These are the activations of a small neural network, seen along a few directions. Each row is one input.
In each table, some parts of the input vary, and every possible input appears once, in random order.
Descriptions start from the smaller parts, as in this example, which fits no table here: one of 4 places along a line, together with either a single point or one of 9 places along a line or (one of 3 separate values, together with one of 5 places around a ring).
Shared parts are said once, and a part with two or three values counts as separate values.
In the rows, 128 means zero.

Other details of the inputs shift rows strongly along two fixed directions, in all tables alike. That doesn't count.

Table:
row 1: [124 130 137 116 102 135 104 138 131 119  90  73  95]
row 2: [137 125 149 140  97 135 125 129 140 139  88 112 122]
row 3: [108 128 128 159 157  96 142 110 120 122 124 157 120]
row 4: [119 138 118 142 158  89 140 120 119 127 139 161 130]
row 5: [116 119 140 116  91 153 103 131 130 127  96  79 109]
row 6: [132 129 170 122 105 142 132 119 152 139 102 108 136]
row 7: [121 131 145 109 106 136 103 136 126 119  90  74  99]
row 8: [132 113 117 156 138 126 149 125 124 138 154 172 147]
row 9: [141 139 169 119 115 126 131 128 153 130  95  99 120]
row 10: [130 126 146  86  96 169 108 131 126 146 119  70 136]
row 11: [138 128 159 165 126 112 165 113 151 134 118 175 145]
row 12: [132 129 159 162 134 114 166 110 152 143 120 175 146]
row 13: [146 133 149 171 142  92 163 122 147 126 111 172 127]
row 14: [152 140 152  89 113 131 132 128 140 151 118 107 147]
row 15: [143 153 127 110 154 116 170 103 137 133 129 171 160]
row 16: [140 125 145  91  81 156 117 136 138 151  99  77 128]
row 17: [107 106  54 171 178 103 129 128  91 118 191 196 133]
row 18: [164 132 134 137 136 102 162 127 145 144 138 177 152]
row 19: [103 136 121 147 157 130 154  93 125 113 128 167 141]
row 20: [105 102  88 107 113 191  75 152  93 108 177  76 114]
row 21: [139 132 138 173 138  86 158 122 141 130  97 165 122]
row 22: [140 123 155 133  96 141 126 132 147 133  93 112 122]
row 23: [165 145 152 110 105 121 123 148 151 129 107 105 121]
row 24: [ 66  99  83 156 156 143  93 116  81 104 169 131 110]
row 25: [144 130 149 140 131 123 171 117 148 155 135 171 161]
row 26: [150 125 141 119  94 142 132 135 139 154 103 111 137]
row 27: [141 128 143 115  96 147  98 149 138 115  91  69  93]
row 28: [105 129 100 118 148 130  95 139 101 109 156 106 114]
row 29: [135 140 166 119 117 123 129 124 143 132  91  98 119]
row 30: [ 64  97  53 159 176 157  68 141  71  75 201 116  83]
row 31: [104 108  81  91 135 170  70 147  93 109 186  80 118]
row 32: [ 63  87  15 141 174 144  70 140  55  90 223 135 103]
row 33: [134 127 148 107 104 137 137 125 132 153 107 115 141]
row 34: [ 97 110  98 119 133 155 104 124  94 131 158 110 128]
row 35: [148 147 144 140 146  94 157 130 149 135 131 169 139]
row 36: [153 138 135  95  94 142  94 159 140 119 105  71 104]
row 37: [124 127 113 129 153 103 144 114 118 140 153 167 146]
row 38: [148 124 114 115 123 128 126 142 130 132 140 135 132]
row 39: [160 147 141 116 103 113 123 146 146 135  92 101 117]
row 40: [154 136 139 127 141 108 163 125 146 148 146 175 156]
row 41: [105 127  96 122 143 122  97 140  99 109 145 115 108]
row 42: [163 149 156 106 104 124 126 146 151 127 111 106 124]
row 43: [120 125 158 125 105 131 129 120 135 137  91 114 126]
row 44: [133 147 134 124 148 127 181  96 138 140 123 172 165]
row 45: [140 143 132 144 137  79 156 124 143 135 113 164 131]
row 46: [121 129 159 157 137 106 163 101 143 142 113 168 151]
row 47: [160 133 138  74  89 165  99 153 136 130 132  70 125]
row 48: [107 145 116 146 170 114 153 101 124 104 125 162 128]
row 49: [ 97 106  94 165 171 122 147 111 105 129 187 188 155]
row 50: [124 108 106 112 105 170  98 148 114 127 142  93 121]
row 51: [121 156 110 129 170 108 153 111 124 110 136 166 139]
row 52: [142 134 153 107  94 156  99 146 140 112 103  64  99]
row 53: [141 124 155 170 128 109 164 115 149 138 112 176 143]
row 54: [135 140 136 117 135 113 126 135 137 126 132 121 130]
row 55: [106 113  86 109 140 136 100 136  95 119 164 121 122]
Description of these inputs: one of 5 places around a ring, together with either a single point or one of 10 places around a ring.
Changing only the place on the ring of 5 turns row 45 into row 1. The same change can be made to row 4. Which row results?
> row 3
Changing only the place on the ring of 5 turns row 30 into row 40. The same change can be made to row 48. Which row results?
> row 15
Change only the place on the ring of 5 in row 52. List by row number the other rows that result.
> row 11, row 20, row 42, row 47

Table:
row 56: [ 61 104  75 199 183 112  79 144  98  72 175 127  71]
row 57: [162 127 120  95 106 141 128 142 143 128 144 129 134]
row 58: [ 74 123  51 185 172 113  77 141  62  64 153 147  75]
row 59: [173 172 196 121 143  79 227  92 175 175 104 203 197]
row 60: [173 157 200 100  84  86 143 120 168 137  12  88  93]
row 61: [ 97  89  31 147 168 136 100 149  76 104 222 164 125]
row 62: [ 74 108  50 135 187 140 107 123  60 112 220 148 141]
row 63: [142 161 157 197 134  73 154 132 154 112  90 162 119]
row 64: [177 171 195 120 144  83 222  95 183 163 104 210 194]
row 65: [160 138 133  41  72 198  75 158 143 120 130  35 111]
row 66: [ 86 114 150 163 108 107 161  89 143 153  88 179 158]
row 67: [145 134 132  44  81 183  79 152 117 154 124  23 130]
row 68: [107  84 176 115  61 219  59 138 115 121 111  25  97]
row 69: [122 127 158 168 154  61 152 115 152 120  88 152  98]
row 70: [154 132 133  95 109 129 134 143 130 171 130 115 149]
row 71: [158 148 148 116 145 115 167 112 159 133 137 180 165]
row 72: [166 119 128  49  65 180  73 169 129 153 119  23 123]
row 73: [ 75  98  72 214 189 148 167  90  97 110 153 194 127]
What do these inputs look like to the network?
> either one of 3 separate values or one of 5 places around a ring or one of 10 places around a ring
A walk changes only the place on the ring of 5. It starts at row 58 and steps to row 60. List the rest of the walk in order.
> row 69, row 56, row 63

Table:
row 74: [131 128 122 121 133 129 135 129 132 134 140 135 138]
row 75: [126 126 130 138 126 122 132 127 130 130 125 136 128]
row 76: [127 129 126 132 129 121 131 126 129 126 124 137 127]
row 77: [181 155 200  53  50 158 115 144 172 155  44  28 119]
row 78: [128 132 130 133 134 119 130 127 129 124 128 135 127]
row 79: [123 125 128 135 128 122 132 125 128 127 124 136 127]
row 80: [123 126 131 138 132 127 135 121 130 126 124 135 128]
row 81: [136 131 129 122 131 127 137 126 128 134 137 139 139]
row 82: [124 131 130 131 135 120 131 124 129 125 126 135 127]
row 83: [123 128 133 137 132 122 130 126 128 128 128 133 128]
row 84: [136 130 128 117 128 126 136 128 134 136 137 135 139]
row 85: [129 128 125 134 129 121 130 129 129 125 127 137 126]
row 86: [132 128 122 121 133 127 133 127 126 132 143 137 138]
row 87: [125 127 128 134 132 121 134 124 126 130 123 133 127]
row 88: [131 128 127 136 132 120 131 130 127 129 127 133 126]
row 89: [127 127 130 137 130 121 134 126 128 133 124 133 127]
row 90: [127 130 131 136 133 120 129 129 129 126 129 133 127]
row 91: [127 129 130 134 133 126 134 122 131 124 124 136 127]
row 92: [131 129 125 133 133 119 132 128 127 128 126 135 126]
row 93: [128 126 126 137 128 121 129 131 129 126 128 136 126]
row 94: [129 127 130 140 131 126 132 128 131 125 127 134 126]
row 95: [ 79  99  59 103 127 198  32 157  71  79 178  42  78]
row 96: [124 125 131 141 130 128 132 124 129 127 127 134 127]
row 97: [130 120 128 125 127 131 132 124 127 139 138 139 141]
row 98: [121 129 132 134 134 121 131 123 128 126 126 134 128]
row 99: [129 128 122 127 136 132 135 127 122 128 142 142 136]
row 100: [129 133 121 124 130 132 135 124 126 135 133 135 142]
What do these inputs look like to the network?
> either one of 2 separate values or one of 5 places along a line or (one of 4 separate values, together with one of 5 places around a ring)
Which of the alternatives is row 97?
> one of 2 separate values

Table:
row 101: [105 108 127  91  77 195  64 143 107 126 108  29 101]
row 102: [156 146 185 150 122 113 178 109 169 144  90 159 147]
row 103: [168 148 161 104 130 108 172 123 153 172 129 150 171]
row 104: [160 146 174 101 121 112 169 117 156 167 130 152 177]
row 105: [ 73 121  71 157 185 116 114 113  84  90 168 157 110]
row 106: [ 70 103  78 167 170 155 108 117  89  91 179 143 114]
row 107: [ 62  95  74 173 170 140 117 106  80 106 174 161 122]
row 108: [ 75 108  66 151 163 119  94 126  78 101 163 137 106]
row 109: [149 124 163 167 117  92 174 117 155 157 100 180 146]
row 110: [ 87 100  75 186 174 135 111 126  94  91 190 167 115]
row 111: [168 136 179 159 113 100 177 123 173 150  95 169 146]
row 112: [145 160 165 139 145  87 175 108 160 131  91 163 138]
row 113: [114 120 111  99 103 148  70 151 109 116 115  53  91]
row 114: [137 146 160  61  78 160  90 135 138 129  67  24 102]
row 115: [140 125 163 180 131  82 192 103 155 164  98 203 159]
row 116: [ 88  90  72 188 161 126 110 135  91 104 186 169 113]
row 117: [134 124 118  84  86 160  55 173 118 107 116  30  79]
row 118: [143 127 104  49  97 194  74 162 110 138 148  29 122]
row 119: [113 109  44 130 172 141 123 132  81 117 209 171 143]
row 120: [164 146 157  74  74 150  79 168 148 117  85  31  91]
row 121: [154 133 171  97 116 117 162 113 159 159 131 162 173]
row 122: [ 87 104  58 172 172  98 101 137  83  97 180 163 100]
row 123: [173 161 176 138 129  80 170 124 174 134  86 159 136]
row 124: [131 133 170  77  71 190  98 130 141 132  76  32 113]
row 125: [177 150 138  91 107 128 173 123 159 155 122 167 175]
row 126: [158 162 168 144 144  82 176 114 164 130  93 169 138]
What do these inputs look like to the network?
> either one of 6 places along a line or (one of 2 separate values, together with one of 10 places around a ring)
Change only the place on the ring of 10 in row 111. List by row number the other rows that result.
> row 101, row 102, row 106, row 107, row 109, row 110, row 115, row 116, row 124
Change only the choice among 2 separate values in row 112. List by row number the other rows that result.
> row 106
A walk changes only the place on the line of 6. It starts at row 121 and steps to row 104. List the rest of the walk in order.
> row 103, row 118, row 119, row 125
